Each row below holds a small network's activations on one input, seen along a few directions.
Each table varies a few parts of the input and shows all the possible inputs, shuffled.
Descriptions start from the smaller parts, as in this example, which fits no table here: one of 3 separate values, together with either a single point or one of 9 places along a line or (one of 6 places along a line, together with one of 8 places around a ring).
Shared parts are said once, and a part with two or three values counts as separate values.

A family of inputs:
x1: +0.72 -1.82 +3.98 -0.20 +4.06 +3.81 +2.46 -0.22 +1.41 +2.46 +3.65 -2.09
 -2.46 -0.19 -3.97
x2: -1.68 +2.26 -3.94 +0.19 -5.09 -3.87 -1.73 +0.43 -0.18 -2.65 -3.31 +2.06
 +2.76 -0.66 +3.89
x3: +1.56 +3.21 -3.38 -2.33 -3.06 +0.30 -4.55 -1.19 -2.69 -0.43 +0.41 -2.01
 +4.48 +0.70 +0.80
x4: +1.33 +0.24 +1.76 -0.29 +3.68 +3.70 -0.46 +2.17 +0.19 +1.32 +4.58 -2.05
 -5.23 +1.63 -3.28
x5: +0.75 -1.42 -1.66 -0.63 -2.10 -2.16 +0.49 -3.34 -2.59 +0.53 -2.62 -0.48
 +7.03 -1.66 +1.06
x6: -1.31 -0.62 -1.72 -0.28 -3.35 -4.33 +0.80 -2.35 -1.20 -1.29 -4.27 +1.85
 +5.16 -0.95 +3.90
x7: +1.14 +1.07 -1.31 -2.62 -2.84 +0.41 -1.31 -3.44 -1.69 +1.09 -0.45 -1.63
 +7.25 -1.24 -0.03
x8: -1.65 -3.21 +3.67 +1.86 +4.22 -0.86 +4.34 +1.03 +1.70 +0.22 -0.81 +1.52
 -4.63 -0.37 -0.28
x9: +0.10 +1.01 +1.48 +1.19 +2.01 +2.75 -1.08 +3.29 +2.35 -0.23 +2.68 +0.99
 -7.16 +2.26 -1.51
x10: -1.62 -0.44 +1.39 +2.05 +2.36 -0.39 +2.00 +3.89 +2.77 -0.97 +0.12 +1.78
 -7.05 -0.15 -0.29
x11: +0.30 -4.70 +4.30 +1.71 +4.20 +1.21 +3.82 +0.29 +1.06 +1.93 +1.41 -0.74
 -2.49 -0.40 -2.95
x12: +0.36 +4.40 -4.58 -0.65 -4.09 -0.57 -4.78 -0.57 -1.13 -1.97 -1.40 +0.79
 +2.35 +1.03 +2.66
- What is each input in this table made of? => one of 2 separate values, together with one of 6 places around a ring
- The inputs of x5 and x11 match in every part but the choice among 2 separate values. If x6 is changed in the same way as x5 into x11, which row does it become? => x8
- Change only the choice among 2 separate values in x12. List by row number the other rows that result. => x9
- Change only the choice among 2 separate values in x2. List by row number the other rows that result. => x10

A family of inputs:
x13: -0.38 -2.15 +4.67 -1.00 +2.19 +2.26 +0.84 -0.39 +1.17 +1.13 +2.61 -2.96
 -0.39 +0.60 -3.40
x14: -0.27 +6.00 -6.09 -5.04 -4.57 -1.83 -1.49 -6.13 -2.48 -0.44 -2.11 -0.94
 +8.78 -1.77 +6.15
x15: -2.11 -2.96 +4.49 +0.21 +3.01 -1.38 +3.62 +0.20 +0.95 +0.14 -1.34 -0.08
 -0.85 -1.26 -0.95
x16: +0.72 +3.07 -5.00 -0.62 -9.15 -1.57 -4.27 -4.29 -1.04 -3.10 -6.85 +4.04
 +8.43 +0.43 +0.73
x17: +2.21 -3.63 +1.95 +1.12 +2.89 +3.19 +2.99 -1.75 +1.12 +3.43 +3.11 -3.66
 +1.22 -2.32 -3.46
x18: +0.36 -2.04 +2.70 +0.55 +2.68 -0.62 +2.23 +0.20 -0.02 +0.48 -0.85 +2.97
 -3.34 +1.92 +1.40
x19: +1.44 -0.76 +3.14 -0.55 +2.55 +3.00 -0.99 +0.10 -0.73 +1.73 +2.65 +0.84
 -2.54 +3.29 -1.56
x20: +0.39 +3.44 -0.70 +0.10 +0.19 +2.82 -3.65 +5.34 +3.16 +0.29 +3.03 -0.92
 -4.95 -0.80 -1.17
x21: +0.05 -4.37 +1.24 +1.73 +3.12 -0.37 +6.63 -1.30 +0.23 +2.70 -0.50 +0.59
 +0.46 -3.68 -1.73
x22: -2.00 +2.38 -1.35 +1.77 -0.89 -0.63 +0.51 +4.78 +3.71 -1.19 +1.17 +2.16
 -5.74 -0.96 +1.90
x23: -1.66 -0.13 -0.48 +2.95 +2.70 -0.92 +0.01 +1.03 +0.64 -2.54 -0.55 +0.07
 -5.86 +1.78 +1.23
x24: +0.71 -0.58 -4.83 -2.36 -8.21 -6.36 -3.16 +0.14 -5.87 -1.54 -2.07 -0.67
 +9.68 +0.48 +3.27
x25: +0.55 +1.74 +0.25 +1.15 +3.46 +2.41 -3.27 +2.07 -0.83 -1.10 +1.72 -1.46
 -4.89 +2.29 -2.42
- What is each input in this table made of? => either one of 3 separate values or (one of 2 separate values, together with one of 5 places along a line)
- List by row number the other inputs of the same sort as x18. => x13, x15, x17, x19, x20, x21, x22, x23, x25

A family of inputs:
x26: -2.01 -0.71 +0.29 +0.10 +2.11 -1.23 +3.37 +0.76 +1.50 -0.70 +0.98 +1.17
 -5.90 +0.43 +2.30
x27: -0.07 -2.61 +0.40 -1.47 -0.11 -4.05 +3.02 +0.85 -2.32 +2.01 +1.15 -0.99
 +3.88 -0.51 +1.09
x28: +2.02 -0.83 +1.07 +0.10 +2.62 +3.82 +0.09 +1.54 +1.97 +2.11 +3.70 +0.18
 -1.51 +0.54 -4.22
x29: -0.88 +2.07 -2.09 -0.13 -4.65 -0.05 -2.58 +3.21 +1.82 +0.42 +0.80 -1.23
 +2.11 -2.21 +0.95
x30: +0.41 -0.14 +0.38 +1.99 +2.13 -1.03 +1.74 +5.26 -0.43 +1.97 +2.46 -0.86
 -2.85 -1.71 -2.16
x31: +2.04 -2.34 -0.62 +0.70 +0.14 -3.38 +1.84 +1.27 -0.60 +1.38 -1.01 -2.37
 +3.76 -2.83 -0.26
x32: -0.61 +3.31 -2.88 -1.70 -1.40 -2.54 +0.25 +0.47 +0.01 -2.24 -1.03 +1.90
 -0.50 +0.44 +5.19
x33: +0.30 -7.06 +2.62 +1.52 -2.01 -3.35 -4.16 +0.71 -3.69 -2.04 -4.44 +0.89
 +1.56 +5.55 -1.64
x34: +0.71 -0.17 +2.53 +0.37 +3.31 +3.12 +0.26 +0.91 -2.01 +1.73 +4.72 -2.24
 -2.24 +0.99 -1.11
x35: +0.81 +1.74 -4.54 -0.33 -3.08 -0.85 -2.10 +2.76 +0.21 -0.59 +0.46 -2.69
 +0.94 -2.37 +1.25
x36: +2.07 -2.55 +1.21 -0.61 -0.80 +2.16 +0.41 -2.09 -0.89 +3.00 +0.18 -0.38
 +4.47 -1.37 -2.61
x37: -1.37 -2.96 +0.42 +1.36 -2.29 -1.95 +1.90 +0.75 +0.78 +1.37 +0.37 -0.72
 +4.54 -2.41 -1.39
x38: +1.63 -1.90 +1.76 -2.82 +0.98 +0.37 +0.27 -2.47 -0.18 +0.84 -0.09 -3.32
 +4.50 -0.64 -2.58
x39: -0.20 -1.79 +0.53 -0.70 +1.17 -1.07 +2.38 +3.09 +0.47 +0.54 +4.75 -1.63
 -3.66 +0.00 +0.22
x40: -0.01 +0.38 +1.87 +0.86 +2.40 +4.41 +0.98 -0.54 +1.85 +1.88 -0.64 +2.79
 -4.43 +0.11 -1.61
x41: -2.08 +2.97 -2.86 +1.04 -3.48 -0.54 -1.02 +0.39 +3.13 -2.80 -1.71 +2.20
 +0.19 -1.62 +2.62
x42: -0.78 +1.48 +2.57 -0.39 +2.94 +3.09 +2.05 -1.20 +1.21 -0.54 -0.19 +0.36
 -4.62 +1.29 -1.97
x43: +0.29 +3.86 -1.93 -0.74 -2.15 +3.09 -2.72 -2.48 +0.79 +0.55 -1.95 +2.94
 -0.02 -0.19 +0.59
x44: -0.93 -0.60 +2.15 -1.64 +0.74 +0.79 +1.65 -4.62 -0.89 +0.12 -3.47 +0.14
 +1.96 -0.67 -0.69
x45: +0.64 -0.01 +2.33 +2.19 +0.72 -0.41 +1.49 +4.92 +3.12 +1.45 +2.91 -0.46
 -1.72 -1.00 -1.92
x46: -1.51 -2.50 +0.52 +1.46 -1.02 -1.98 +2.13 -1.82 +3.01 -1.63 -3.32 +1.55
 +2.29 -3.21 +1.82
x47: +0.93 -1.92 +1.45 -0.17 +1.13 +0.58 +0.83 -2.92 -3.61 +1.89 +1.61 -2.72
 +4.43 +0.29 -0.24
x48: +1.00 -1.70 +0.12 -0.33 +1.49 +0.98 +0.90 -4.60 +1.99 +1.30 -3.35 +2.17
 +2.76 -0.41 -0.93
x49: +1.60 -5.06 +3.64 +2.22 +0.28 -1.53 -4.66 +3.75 -0.92 -2.89 -1.13 +0.51
 -5.45 +6.31 -2.20
x50: +2.82 +2.51 -2.31 -1.99 -1.95 +2.59 -4.22 -0.47 +1.48 +1.19 +1.69 -0.53
 +2.59 -0.26 -1.39
x51: +1.04 +0.24 +2.86 -1.26 +1.96 +3.47 +0.94 +1.13 +0.04 +0.34 +3.61 -2.38
 -2.42 +0.53 -3.80
x52: -0.25 -1.69 -0.90 +0.79 -4.19 -2.46 -7.62 +2.43 -3.36 -3.75 -2.42 +1.68
 -0.66 +6.91 -0.82
x53: -0.60 -1.76 +0.11 -0.72 +1.01 -4.32 +3.99 -1.90 -0.59 -0.97 -2.08 +1.73
 +1.73 -0.51 +3.49
x54: -2.32 -2.45 -2.02 +1.84 +0.37 -2.65 +3.09 -1.52 -1.06 -1.27 -3.28 +1.74
 +1.36 -3.24 +0.90
x55: +0.92 +2.49 -2.77 -2.48 -2.42 -2.50 -0.67 +2.75 -0.69 -0.02 +2.29 -1.42
 +1.63 +0.66 +2.98
x56: -1.07 +1.04 +2.19 +1.25 +4.33 +2.76 +1.40 -1.43 -0.80 +0.76 +0.91 +0.48
 -4.43 +1.81 +0.80
x57: -1.15 +1.03 +2.13 +2.88 +1.68 -0.74 +2.38 +2.54 +4.08 +0.05 -0.70 +2.44
 -4.00 -0.77 +0.17
x58: +0.22 +4.36 -1.90 -0.36 -0.12 +1.33 -2.23 -3.92 -0.86 -1.40 -0.26 +0.09
 -0.12 +1.68 +3.21
x59: +0.93 +3.34 -1.39 -1.17 -1.17 +1.75 -3.44 -1.24 -2.90 +0.50 +3.27 -2.34
 +2.11 +0.87 +1.11
x60: +1.87 +3.59 -0.53 -3.29 -2.57 +2.20 -3.35 -0.93 -0.37 -0.66 +1.56 -3.15
 +1.71 -0.20 -0.88
x61: -2.37 +2.74 -4.90 +0.87 -2.05 -0.84 -0.73 +0.91 -0.50 -2.42 -2.28 +1.91
 -0.85 -2.32 +2.52
x62: -2.54 -0.28 -0.82 +2.67 +2.25 -0.33 +2.56 +2.05 +0.71 -0.32 -0.73 +1.65
 -5.69 -1.95 -0.19
x63: -0.39 +4.92 -1.28 -2.00 -1.62 +1.67 -1.65 -3.32 +0.22 -2.02 -1.40 +0.47
 -0.29 +0.99 +0.20
x64: -1.12 -1.05 +0.59 +0.10 +3.35 -0.38 +1.21 -4.98 -1.72 +0.87 -1.94 +0.43
 +2.84 +0.99 +1.21
- What is each input in this table made of? => one of 3 separate values, together with either a single point or (one of 2 separate values, together with one of 6 places around a ring)
- The inputs of x52 and x49 match in every part but the choice among 3 separate values. If x58 is changed in the same way as x52 into x49, which row does it become? => x56
- Change only the choice among 2 separate values in x37. List by row number the other rows that result. => x46
- Start at x44 and move only the place on the ring of 6, one step at a time. The first step leads to x48. Which rows follow, in order? => x46, x54, x53, x64
- Change only the choice among 2 separate values in x54. List by row number the other rows that result. => x31
- Change only the choice among 3 separate values in x34. List by row number the other rows that result. => x47, x59

A family of inputs:
x65: -0.75 -4.77 +4.47 +2.70 +5.37 -0.35 +5.23 +2.18 +2.09 +1.72 -0.07 +1.49
 -5.03 -1.45 -1.17
x66: -0.27 +3.53 -6.19 -0.33 -3.38 -3.15 -1.44 -2.59 -2.70 -1.66 -3.25 +0.34
 +5.48 -1.87 +4.51
x67: -1.83 -1.57 +2.65 +3.28 +4.25 +0.21 +2.63 +3.74 +2.91 -0.77 +1.40 +1.99
 -9.40 +1.45 +0.00
x68: +0.56 -0.24 -3.66 -0.45 -6.30 -3.55 -4.05 +0.81 -2.55 -1.69 -1.75 -0.99
 +6.06 +0.20 +1.28
x69: +0.37 +1.30 -2.57 +0.05 -4.40 -0.67 -2.37 -3.81 -0.35 -1.49 -4.51 +1.84
 +5.64 -0.18 +0.84
x70: +2.12 +1.30 +1.35 -0.49 +2.64 +4.62 -1.88 +2.08 +0.77 +1.67 +4.48 -1.05
 -4.74 +1.94 -2.82
x71: +1.28 -1.45 +3.10 -0.03 +3.56 +4.19 +0.93 -0.53 +0.66 +2.85 +4.57 -3.23
 -0.80 -0.17 -3.65
x72: +0.23 -4.43 +3.90 +0.41 +4.13 +1.42 +6.00 -0.69 +0.63 +2.63 +2.08 -1.25
 -1.53 -1.55 -3.72
x73: +0.25 +0.25 -1.06 -2.95 -3.19 -2.71 -2.36 -4.14 -3.63 -0.93 -3.27 -0.01
 +7.09 +1.59 +2.99
x74: -1.25 +4.34 -3.74 -2.79 -5.88 -2.43 -1.63 -1.04 +0.02 -0.93 -1.93 +0.78
 +6.19 -2.32 +4.04
x75: -0.69 +1.75 +1.74 +0.59 +3.19 +2.42 -1.07 +3.98 +2.14 -1.40 +2.23 +0.09
 -8.97 +2.34 -2.30
- What is each input in this table made of? => either one of 5 separate values or one of 6 places around a ring
- What sort of input is x72? => one of 6 places around a ring
